Each row below holds a small network's activations on one input, seen along a few directions.
Each table varies a few parts of the input and shows all the possible inputs, shuffled.
A made-up example of a description, with smaller parts first: one of 5 places around a ring, together with either a single point or one of 11 places around a ring or (one of 3 separate values, together with one of 4 places along a line).
Shared parts are said once, and a part with two or three values counts as separate values.

Other details of the inputs vary at random and push rows far along three fixed directions, the same in every table; ignore that.

A family of inputs:
R1: [-16  -1 -16 -25   5  -1 -10 -12   2 -27   5]
R2: [ 22 -19   5  21  -2   4  -2  -6   1   5   8]
R3: [19 -5 12 27 -2  1  6  0  3  1 15]
R4: [ -5  45  52 -27   4  15 -23   6  48  39 -36]
R5: [ 18 -19   4  23  -7   2   7  -4   1  10   5]
R6: [-10   6 -15 -26   8  -2 -13 -19  11 -25   8]
R7: [-17   1 -22 -24   2  -3  -1 -12   3 -19   6]
R8: [21 -5  8 27  0  1  7  3  0  7 17]
R9: [-18   8 -17 -24   1  -3   1 -15   4 -19  12]
R10: [-40 -19  -4  -8  -1  13  12  69 -53  36 -31]
R11: [24 -2  6 28 -2  1  6  2  2  9 17]
R12: [-23   3 -20 -25  -2  -3   3  -6  -6 -20  11]
R13: [-12   4 -23 -27   6  -1 -12 -15   4 -23   8]
R14: [-16   8 -18 -20   2  -7   2  -8   6 -20  10]
R15: [20 -6  9 26 -4  0  7  4 -1  4 16]
R16: [21 -9  9 25 -7 -3  7 -6 11  5 10]
R17: [-10  17 -23 -22   6 -16  -5 -19  -5 -31  -4]
R18: [ 18 -17  -3  24  -6   4   7  -3   0  14   5]
R19: [  2  55  62 -25  12   3 -31   1  46  30 -57]
R20: [ 15 -12   9  23  -7   4   9 -10   4   5  12]
R21: [ 24  -7   9  28  -3 -10   5  -9  -9   0  -5]
R22: [ 22  -8  11  31  -1  -8   6 -10  -8  -2  -7]
R23: [-23  -5 -19 -22  -1  -1   1  -4  -6 -19   1]
R24: [-38 -16 -15  -9  -1  12  12  71 -57  41 -28]
Description of these inputs: one of 4 places along a line, together with either a single point or one of 5 places along a line.
Changing only the place on the line of 4 turns R9 into R20. The same change can be made to R7. Which row results?
Answer: R23
Change only the place on the line of 4 in R17. List by row number the other rows that result.
Answer: R19, R21, R22
Change only the place on the line of 4 in R1. List by row number the other rows that result.
Answer: R2, R6, R13
Change only the place on the line of 5 in R2. List by row number the other rows that result.
Answer: R5, R12, R15, R16

A family of inputs:
R25: [21 13 22 28 -8  6 16 13  4 29 25]
R26: [-35  41  18 -36   9 -19  -6  36 -38  -7 -49]
R27: [-22  43  40 -54  12  15 -29  30  14   3 -26]
R28: [-34  13 -20 -44  -6 -19  -7 -25 -25 -42 -38]
R29: [ 49  31  40  14   8   9 -14  -9  37  18  11]
R30: [ 37   7   0  -6  13 -14 -24 -53  61 -14  14]
R31: [ 14  10  65  27  -8  16   5  41   3  51 -10]
R32: [-26   9   7 -44   5  -3 -24  51 -22   3 -24]
R33: [  9 -12  57  23  10  17  -8  20  10  52 -22]
R34: [ 30   1  12  37  10 -17  11 -15  -9  23 -26]
R35: [-55  -4  20 -35  -1   6  11  58  -9  40 -48]
R36: [-53   7 -35 -37  -9 -10  10  11   5 -46   5]
R37: [ 25 -14  46   5  -9  19 -29  13  16  46 -42]
R38: [ 44  -2  19  26   0   0 -13  24   2  36   1]
R39: [ 30  10 -25  42   5 -25  10 -37  -6 -34   8]
R40: [ 35 -18 -38  29   2 -12 -10 -25  12 -29  35]
R41: [ 26 -29  19  21 -10  22  -5  -8  -6  15  -7]
R42: [ 31   4 -10  27  -1 -11   5 -27   4 -16  57]
R43: [ 11  33  88  -2   8  17 -16 -12  76  43 -31]
R44: [ 21 -12 -20  19 -16   3  15 -52  18 -10  39]
R45: [ 17 -15 -25  21   3  -8  23 -47  19 -19  49]
R46: [-57 -40 -52 -26   8   6  -5  80 -79  -7 -23]
R47: [-30  28 -23 -50  17 -40  -7 -58  10 -75 -13]
R48: [ 20 -13  16  27 -26  12  17   9  14  52 -13]
R49: [ 39  58  19   4   8 -34  -8 -54  37 -31   4]
R50: [ 34 -16  16  22  -6  29  -4   1  -1  44 -11]
R51: [ 12 -38 -40  40 -15 -10  28   4 -76  13 -17]
R52: [  0 -51 -38  31 -12  15  20  16 -62  26  21]
R53: [ 22  -5 -22  35   4   0   2 -26  12 -20  45]
R54: [-51 -10   8 -32 -10  26   7  38 -35  28 -30]
R55: [-25  31  -7 -20  10 -21 -10 -10  -7 -46 -32]
R56: [-31 -28 -53 -24  -8  -6   2 -33 -32 -54  38]
R57: [ 40   8   8  30   9  13  -8 -21  33  -2  17]
R58: [ 30  47  23  -2 -13 -19   3 -38  74 -12  29]
R59: [-30  30 -10 -46   6 -15 -17 -24   9 -55  34]
R60: [-48  45  36 -44   7  20 -16  23  33   5 -31]
R61: [-51  42  12 -82 -15  -3 -14 -28  59 -27 -26]
R62: [ 36 -37 -10  30 -12   9  -9   4 -14  35  -5]
R63: [-30  19  -1 -72  19 -13 -39 -17  39 -31 -23]
R64: [-27 -32 -25 -23  15  10   9  17 -39 -15   1]
R65: [ 20  -1 -24  31 -13 -10  22 -22  32 -20  35]
R66: [ -2 -52 -34  36   7   5  24  21 -57  26  26]
R67: [  9 -41 -33  35 -11 -11  41   1 -13  12  26]
R68: [-43  23  31 -35 -11   3   7  70 -11  32 -33]
R69: [ 31 -32   0  35  11  14   9   6 -12  31   6]
R70: [17  3 22 42 -1 22 13 23 12 41  0]
R71: [-25 -34 -34   2   8  17  11  45 -58 -15   2]
R72: [-35 -21 -64 -10   5 -10   7 -14 -34 -74  50]
What is each input in this table made of?
Answer: one of 2 separate values, together with one of 4 places along a line, together with either a single point or one of 5 places along a line
Changing only the place on the line of 4 turns R43 into R54. The same change can be made to R69. Which row results?
Answer: R50
Changing only the place on the line of 4 turns R44 into R70. The same change can be made to R28. Which row results?
Answer: R55
Change only the place on the line of 4 in R63. List by row number the other rows that result.
Answer: R32, R37, R46
List by row number the other rows that have the place on the line of 4 and the choice among 2 separate values in common with R38.
Answer: R25, R29, R42, R49, R58
A walk changes only the place on the line of 5. It starts at R30 and steps to R69. List the rest of the walk in order.
Answer: R66, R45, R67
